Each row below holds a small network's activations on one input, seen along a few directions.
Each table varies a few parts of the input and shows all the possible inputs, shuffled.
A made-up example of a description, with smaller parts first: one of 2 separate values, together with either a single point or one of 11 places around a ring or (one of 6 places along a line, together with one of 8 places around a ring).
Shared parts are said once, and a part with two or three values counts as separate values.
In the rows, zero is written as 128.

Other details of the inputs shift rows strongly along two fixed directions, in all tables alike. That doesn't count.

Table:
r1: [163 158 109 180 138 130  80 107 177 144 141 210 123  82  73]
r2: [112 120 134 105 134  79 117 104 112 102 196 127 140 116  93]
r3: [140 134 141 146 171 169  92 131  70 173  97  86 139 129 200]
r4: [ 90 116  88 147 116 114 113 148 157 110 145 129  95 119  67]
r5: [ 95 126 122 168 162 124 123 149 138  85 164 119 100 117  74]
r6: [107 108 125  90 114  71 129 132 123  76 190 114 125 134  84]
r7: [111 136 159 110 129 144 175 155 128 123 137 102 121 159 149]
r8: [ 73  91 157  94 136 109 170 143  90  42 203  38 128 159 118]
r9: [133 154 147 154 146 154 135 144 137 154 121 123 108 141 140]
r10: [164 125 153  93 112 159 176 137 107 158  64 100 157 161 226]
r11: [121 102 141 135 128  88 113 104 122  93 186 108 141 120  85]
r12: [185 140  73 162 171 135  95 172 171 118 121 200 137 101 103]
r13: [137 127 151  73  95 125 169 115 110 176  88 128 134 150 177]
r14: [128 160 150 153 143 185 121 120  95 173  71 105 123 120 202]
r15: [ 85  90 156  95  87 107 194 132 138  25 166  71 130 157 125]
r16: [168 137  65 152 157 128  79 155 179 133 102 211 124 106  80]
r17: [137 114 120 113 112 106 146 149 203 100 150 163 104 152  71]
r18: [116 131 134  95  95 126 137 108 120 140 104 141 129 124 155]
r19: [140 142 141 166 121 153 115 114 127 130 110 135 124 118 139]
r20: [119 132 136  96 127 128 146  80  59 181  77 113 166 113 187]
r21: [ 75  68 171 122 106  82 158 116  90  36 202  34 125 160 108]
r22: [163 124  91 123 150 116  80 149 149 125 127 156 140 129 112]
r23: [ 94 132 109 148  94 132 121 136 171 114 152 133  81 118  75]
r24: [161 159  85 164 126 148  92 162 201 188 130 196  83 119  76]
r25: [171 146  87 201 172 135  70 144 158 138 126 198 119  96  78]
r26: [104 105 133 143 121  93 136  99 129  92 156 120 133 112  73]
r27: [115  82 137 101 129  92 155 154 123  36 188  78 142 153 112]
r28: [134 161 115 139 133 121 103 100 155 153 145 198 135  93 103]
r29: [104 110 122  90 110 103 147 119 103 120 111 122 136 122 130]
r30: [142 132 127 104 106 163 124 112 123 162  48 133 140 134 191]
r31: [115 144 158 108 130 185 153 127  83 157  74  86 144 133 225]
r32: [148 135 171 109 103 145 158  79  86 198  67  99 161 140 195]
r33: [112 117 118 113 111 136 108 129  89 160 109  72 126 137 167]
r34: [159 142 137 166 128 132 126 129 158 135 139 154 111 140 100]
r35: [180 176 121 123 142 142 112 100 129 235  87 201 151 115 166]
r36: [109 130 124 126 154 149 142 151  98 121 113 104 136 127 149]
Description of these inputs: one of 4 places along a line, together with either a single point or one of 8 places around a ring.
Changing only the place on the line of 4 turns r35 into r2. The same change can be made to r10. Which row results?
> r27
Change only the place on the line of 4 in r5. List by row number the other rows that result.
> r3, r9, r14
Which other rows agree with r31 in the place on the line of 4? List them by row number.
> r1, r14, r15, r18, r19, r23, r28, r30
Which other rows agree with r16 in the place on the line of 4? List them by row number.
> r4, r5, r12, r20, r25, r26, r29, r36

Table:
r37: [115 118 145 103 122 141 136 111  69 154  91  74 151 136 194]
r38: [158 148  96 160 164 128  79 143 152 146 147 180 121 104  91]
r39: [157 145  91 161 162 135  77 147 152 136 140 178 122 103  96]
r40: [ 88 110 143 118 108 111 176 152 157  60 180  98 101 153  87]
r41: [162 147 102 176 168 136  84 146 159 129 146 178 123 105  90]
r42: [119 122 154  83  98 120 163 100 108 139 105 111 146 142 167]
r43: [141 139 115 134 112 112 120 126 180 132 152 180 110 121  77]
r44: [ 81  97 139 125 118  93 150 135 134  43 193  89 113 138  76]
r45: [ 88 119 161  97  77 127 179  93 110 140  96  92 125 142 156]
r46: [126 122 151 101 115 166 156 131  86 161  55  73 141 156 219]
r47: [119 107 144  78  92 111 167 106 103 135  97 104 151 144 165]
r48: [ 86  99 142 131 121  97 153 133 134  44 191  89 114 139  80]
r49: [197 169 109 159 172 186  69 125  96 234  48 167 156 104 206]
r50: [156 150 101 165 164 129  84 142 153 141 151 180 120 106  88]
What is each input in this table made of?
> either one of 2 separate values or one of 4 places along a line or one of 8 places around a ring
